These are the activations of a small neural network, seen along a few directions. Each row is one input.
In each table, some parts of the input vary, and every possible input appears once, in random order.
A made-up example of a description, with smaller parts first: line(6) and (point or ring(11) or (values(2) and ring(8))).
Shared parts are said once, and a part with two or three values counts as separate values.
In the rows, zero is written as 128.

Other details of the inputs shift rows strongly along two fixed directions, in all tables alike. That doesn't count.

Table:
R1: [156 138 149 137 120 133 136  85 144 121 128 171 140 108 116]
R2: [155 141 159 137 120 131 139  84 146 117 126 176 141  98 122]
R3: [114 140 115 139 127 125 139 136 118 147  95 104 129 126 137]
R4: [ 96 135 106 130 132 125 147 136 113 143  91 110 141 124 131]
R5: [168 145 174 143 115 133 142  71 153 100 121 197 144  79 133]
R6: [102 128 123 121 125 115 112 163 116 166 154  73 113 170 111]
R7: [172 139 158 140 116 132 132  77 150 130 147 170 136 119 106]
R8: [128 141 164 125 116  97  95 161 128 206 201  35  85 202  95]
R9: [102 131  96 139 127 138 152 129 116 101  49 144 150  85 161]
R10: [104 130  95 132 131 130 143 136 113 150 102 106 141 142 118]
R11: [ 93 137 114 130 133 123 151 133 113 140  88 113 144 116 137]
R12: [130 135 150 126 120 108 100 154 126 185 180  58  95 182 105]
R13: [168 144 169 139 116 131 136  76 151 117 134 183 137  97 121]
R14: [108 130 127 122 125 113 108 162 117 170 159  68 108 173 110]
R15: [112 108  82 125 125 142 122 140 118  97  81 138 135 112 144]
R16: [102 132 101 131 131 128 144 134 114 146  97 109 141 133 124]
R17: [ 97 120 109 125 137 129 152 146 118  88  64 138 139  79 174]
R18: [ 87 124 114 122 138 123 155 143 118 101  82 133 143  91 163]
R19: [107 142 119 136 128 118 138 144 114 165 110  81 123 144 129]
R20: [152 123 143 127 119 133 113 107 142 109 148 165 130 119 116]
R21: [189 140 171 144 113 137 131  61 161 104 135 203 140  91 119]
R22: [163 131 170 127 114 123 104 106 149 133 180 144 114 138 106]
R23: [114 103  66 125 139 157 137 138 110  86  79 153 148 107 153]
R24: [102 111  89 120 118 137 119 144 121  95  81 139 133 112 142]
R25: [104 109  79 124 138 148 133 139 109  97  95 145 149 116 137]
R26: [133 136 147 122 149 114 129 155 125 168 185  79 102 173 123]
R27: [162 136 150 137 119 133 135  82 147 127 138 169 140 118 107]
R28: [151 125 155 126 143 134 135 112 145 103 161 168 131 118 131]
R29: [107 110  83 123 126 141 124 141 117  99  86 138 137 115 141]
R30: [182 124 156 131 127 143 120  87 147 108 174 179 134 120 115]
R31: [137 137 170 121 127 102 113 147 140 151 161  94  95 153 125]
R32: [102 124 107 120 154 125 137 166 114 139 135  89 119 152 140]
R33: [114 107  77 126 135 148 129 141 111 101  92 138 139 116 146]
R34: [142 138 158 124 146 113 126 151 129 171 194  80 100 174 122]
R35: [111 106  72 124 136 150 132 139 110  94  84 145 144 112 147]
R36: [179 129 162 130 129 137 118  94 144 126 191 162 126 135 108]
R37: [103 107  71 122 132 149 129 138 113  86  79 151 148 105 144]
R38: [108 127 119 123 130 120 114 155 115 158 150  85 119 163 112]
R39: [ 95 123 115 116 134 116 126 166 123 117 102 108 117 130 145]
R40: [143 122 132 126 126 137 119 110 134 109 147 161 138 119 117]
R41: [ 96 107  81 119 119 141 122 144 120  81  68 154 140 101 146]
R42: [ 95 131 103 131 131 131 152 129 114 116  66 136 149  96 150]
R43: [174 130 164 131 125 132 114  97 145 130 187 155 123 136 107]
R44: [176 128 179 130 103 126 101  92 161 112 166 170 115 118 112]
R45: [104 117  89 124 144 138 130 151 105 133 128 106 137 147 125]
R46: [108 121 102 124 127 124 115 159 113 148 127  82 116 156 126]
R47: [124 135 134 124 132 114 109 157 116 189 185  53 103 188 103]
R48: [118 128 120 125 138 123 117 151 111 166 166  79 117 170 112]
R49: [109 109  75 122 143 150 135 140 108  99 100 141 146 119 140]
R50: [ 99 113 100 117 130 128 132 153 124  79  67 145 129  99 162]
R51: [139 127 161 122 124 121 123 117 151  91 132 174 127 104 134]
R52: [ 89 124 114 123 138 123 152 145 118 102  82 128 138  93 164]
R53: [190 135 185 132 117 127 105  88 155 139 202 151 115 139 100]
R54: [115 115  96 121 151 138 142 157 117 108 105 124 126 124 156]
R55: [126 156 163 137 126 109 136 128 126 179 151  85 118 149 117]
R56: [ 92 120 105 119 122 124 116 161 116 135 116 100 124 144 125]
R57: [168 140 200 130 124 118 137  86 159 102 157 182 129  85 137]
R58: [116 122  80 136 127 142 143 125 119 118  67 136 145 113 139]
R59: [180 142 214 132 121 118 136  77 164 101 167 189 127  83 134]
R60: [103 132 123 122 125 108 106 175 113 189 159  34  99 189 111]
R61: [ 98 127 122 117 133 110 123 171 121 135 117  87 108 145 141]
R62: [112 137 109 136 128 124 138 140 115 161 108  88 125 146 125]
R63: [174 125 156 130 119 138 113  92 148 109 162 172 130 117 115]
R64: [182 145 180 140 114 128 130  69 157 130 159 177 132 113 106]
R65: [143 149 150 139 123 111 125 126 129 199 171  71 112 178  97]
Each input here is: line(5) and (values(3) or line(4) or line(6)).
Q: Changing only the line(5) part turns R43 into R33. The same change can be made to R26. Which row results?
A: R54
Q: Changing only the line(5) part turns R40 into R63. The same change can be made to R45. Which row results?
A: R30
Q: Start at R16 and move only the line(5) part, one step at a time. The first step leads to R1. Which rows follow, in order?
A: R64, R62, R21
Q: Change only the values(3) part in R26. List by row number the other rows that result.
A: R57, R61
Q: Change only the values(3) part in R18. List by row number the other rows that result.
A: R28, R51

Table:
R66: [ 92 108  81 115 138 134 118 173 108 116 116 104 123 148 135]
R67: [ 98 125 105 121 127 125 127 159 114 125  99 102 122 124 149]
R68: [106  98  74 117 131 154 126 139 119  73  80 165 148 103 150]
R69: [158 151 183 139 134 117 150  95 142 150 173 139 134 120 119]
R70: [149 146 183 125 147 108 128 130 138 166 199  99 104 158 118]
R71: [165 137 181 134 131 120 128 108 148 124 178 150 118 120 124]
R72: [ 99 120  75 129 133 135 119 163 101 156 116  71 128 162 120]
R73: [ 89 126 117 123 127 109 124 173 112 158 112  61 111 153 135]
R74: [106 105  48 129 131 153 140 130 109 101  62 144 151 116 133]
R75: [156 136 171 128 125 122 124 113 147 122 162 143 118 125 130]
R76: [160 125 151 126 123 133 108 106 137 135 175 143 124 141 107]
R77: [129 145 168 126 116  99 107 142 134 166 156  85 103 155 111]
R78: [179 133 135 148 114 160 150  45 152  73  86 248 170  61 128]
R79: [106 136 122 133 115 123 143 116 131 127  79 137 138 105 132]
Q: What is each input in this table made of?
A: values(3) or line(5) or line(6)
Q: Which of the alternatives is R68?
A: line(5)
Q: Start at R77 and move only the line(6) part, one step at a time. The first step leads to R73. Which rows follow, in order?
A: R67, R75, R71, R70
